Questions about the matrix below. Rows and columns are numbered from 1.
1) Read off the top-right entry.
2) Read off the entry directly above -0.021.
3) Read off the entry in row 2 and column 1.
4) Read off the entry at row 1, column 2.
5) Read off the entry at row 1, column 1.
6) Read off the entry directly below -0.008.
array([[-0.097,  0.167, -0.221,  0.112, -0.076, -0.008,  0.037, -0.095],
       [-0.022,  0.051, -0.021,  0.099, -0.022,  0.080, -0.012, -0.026]])
1) -0.095
2) -0.221
3) -0.022
4) 0.167
5) -0.097
6) 0.080

B =
array([[-10,  25,  10,   0,   5, -22, -10,   7,   5, -13, -10,  -2, -12,
         13],
       [-16,  -6,  10,   0,  -7,   4, -11,  13,   3, -17,  14, -21,   6,
        -17],
       [ -7, -31, -26,   0,   5,   0,   3,  -7,  -5, -12,   2,  12,  -2,
          7],
       [ 10,   3,  10,   4,   5,  36,   5,  13, -11,  16,  -4,  -5,   0,
         11],
       [ 21,  23,  18,   0,   6,   9,  11,   3,  -2,  23,  -4,   9,   0,
          7]])
Give the entry just left of 14.
-17
The entry just left of -31 -> -7
The 4th entry in reading order: 0
Give the 3rd smallest entry.
-22
The second smallest entry is -26
The entry just right of -13: -10
Give the maximum.
36
Give the 2nd largest entry.
25
Give the entry just right of 25.
10
The minimum: -31

W =
[[-42  28  10  23 -53  18  -8  11  19]
 [-44 -11  -1  -2  10  25 -37 -44  14]
 [ 31  41 -24 -34  -5  21  26  26   6]
 [ 43  -6 -20 -21 -39  24 -28 -19  22]
 [-71 -10  -7 -10  -7  13   7   6  29]
 [-10 -12  23 -44   2  41  23  13  35]
 [  5 -28  22 -10 -38  -9  31  46 -16]
 [ 33 -23 -31 -28  -6 -29 -31 -29  -9]
 [-54  11  -7 -23 -17 -34 -14 -17 -21]
 [  7  38 -21 -12 -31 -41  -4  13 -37]
 [-36 -30 -33 -23  42 -23   6   6 -27]]
Counting starts at 1.
The entry in the bottom-right corner -> -27
What is the entry at row 1, column 3? 10
What is the entry in the top-right corner? 19
The entry in row 1 and column 1 -> -42
The entry in row 3 and column 1 is 31
The entry directly below the largest entry -> -29
What is the largest entry? 46
The entry directly above the smallest entry -> 43
What is the entry just right of -33? -23
The entry in row 1 and column 2: 28
The entry just right of the smallest entry is -10
What is the bottom-left entry? -36
The smallest entry -> -71
What is the entry just left of 38? 7
What is the entry directly above the largest entry? 13
What is the entry at row 2, column 3? -1
The entry just right of 25 -> -37
The entry just right of 42 -> -23
The entry directly below the centre entry -> -38
The top entry of the column that holds the largest entry: 11
What is the entry just left of -33? -30
What is the entry at the centre? 2

Questions about the matrix below. Rows and columns are numbered from 1.
1) The top-left entry?
2) The entry at row 1, column 3?
3) The entry at row 3, column 1?
4) The entry just right of the smallest entry?
5) The bottom-left entry?
6) The entry at row 2, column 3?
7) The entry just left of the largest entry?
8) The entry just left of -85?
[[ 31  23  53  58  69 -85 -37  51 -53  47  16 -21]
 [-27   5 -45  21 -12  27  -4  12 -25 -46 -24   4]
 [-57 -13  13 -29  18 -32 -30 -75  32 -52   2  71]
 [-16  -2  23  27  54  14  21  29  48  11 -36  70]
 [ 49   3  29 -35  34 -42  25   2 -35  32 -10  20]
 [-52 -26  24  -5 -36  69 -62 -47  14 -36 -27 -13]
 [-29 -56 -32 -29 -60   3 -36 -26  -3  10 -55  10]
 [ 61  -4   3  17  23  60 -69  40 -23  77  33 -26]]
1) 31
2) 53
3) -57
4) -37
5) 61
6) -45
7) -23
8) 69

Questions about the array below.
1) What is the entry just right of the smallest entry?
2) What is the entry just left of 73?
3) What is the entry just right of 30?
[[62, 57, 61, 61, 61, 58, 55, 56, 61, 57, 59], [57, 59, 64, 52, 60, 60, 68, 58, 59, 54, 52], [50, 81, 42, 78, 78, 47, 59, 65, 88, 50, 75], [61, 66, 60, 65, 70, 51, 70, 57, 75, 54, 63], [58, 64, 63, 57, 66, 55, 72, 57, 68, 51, 55], [72, 28, 73, 44, 30, 77, 41, 54, 17, 81, 48], [60, 54, 60, 58, 54, 62, 51, 59, 52, 62, 58], [48, 74, 59, 54, 71, 53, 82, 61, 77, 40, 52]]
1) 81
2) 28
3) 77

arr =
[[-13 -53  -9 -39   6 -19 -58]
 [-17  41 -16  74 -49  -5  16]
 [-18  21 -17  51 -37 -12  -3]
 [ 62  66  56  33  10  56  50]
 [ 48  27  44   0  20  37  15]
 [ 65  94  58  63  -2  63  72]
 [ 17  18  16  18  -6  15   4]
 [ -5  37  -5  59 -37   3  16]
 [-16 -21 -14   1 -12 -17 -36]
 [ 12  19  11  22  -9  11   2]]
Which number is the last entry, reading row by row?
Answer: 2
Which number is the top-right entry?
Answer: -58
Which number is the entry directly above 72?
Answer: 15
The largest entry in the last row is 22
Which number is the fifth entry in reading order?
Answer: 6
Which number is the smallest entry in the last row?
Answer: -9
Which number is the bottom-left entry?
Answer: 12
The entry just left of 10: 33
Which number is the smallest entry in the first column?
Answer: -18
Which number is the entry directly above the largest entry?
Answer: 27
Which number is the entry just right of 21?
Answer: -17
The first entry of the smallest entry's row -> -13
The entry just left of -36: -17
The third entry, reading row by row: -9
The maximum is 94
Which number is the fourth entry, reading row by row?
Answer: -39
Which number is the entry just left of 72?
Answer: 63
Which number is the 2nd entry in reading order?
Answer: -53
The 2nd-last entry, reading row by row is 11
The largest entry in the last column is 72
Which number is the second largest entry?
Answer: 74
The entry directly below -2 is -6
Which number is the second entry on the main diagonal?
Answer: 41
The entry just left of the smallest entry: -19
The entry just right of 66 is 56
Which number is the entry just right of the largest entry?
Answer: 58
The entry directly below the largest entry -> 18
The entry just left of the largest entry: 65
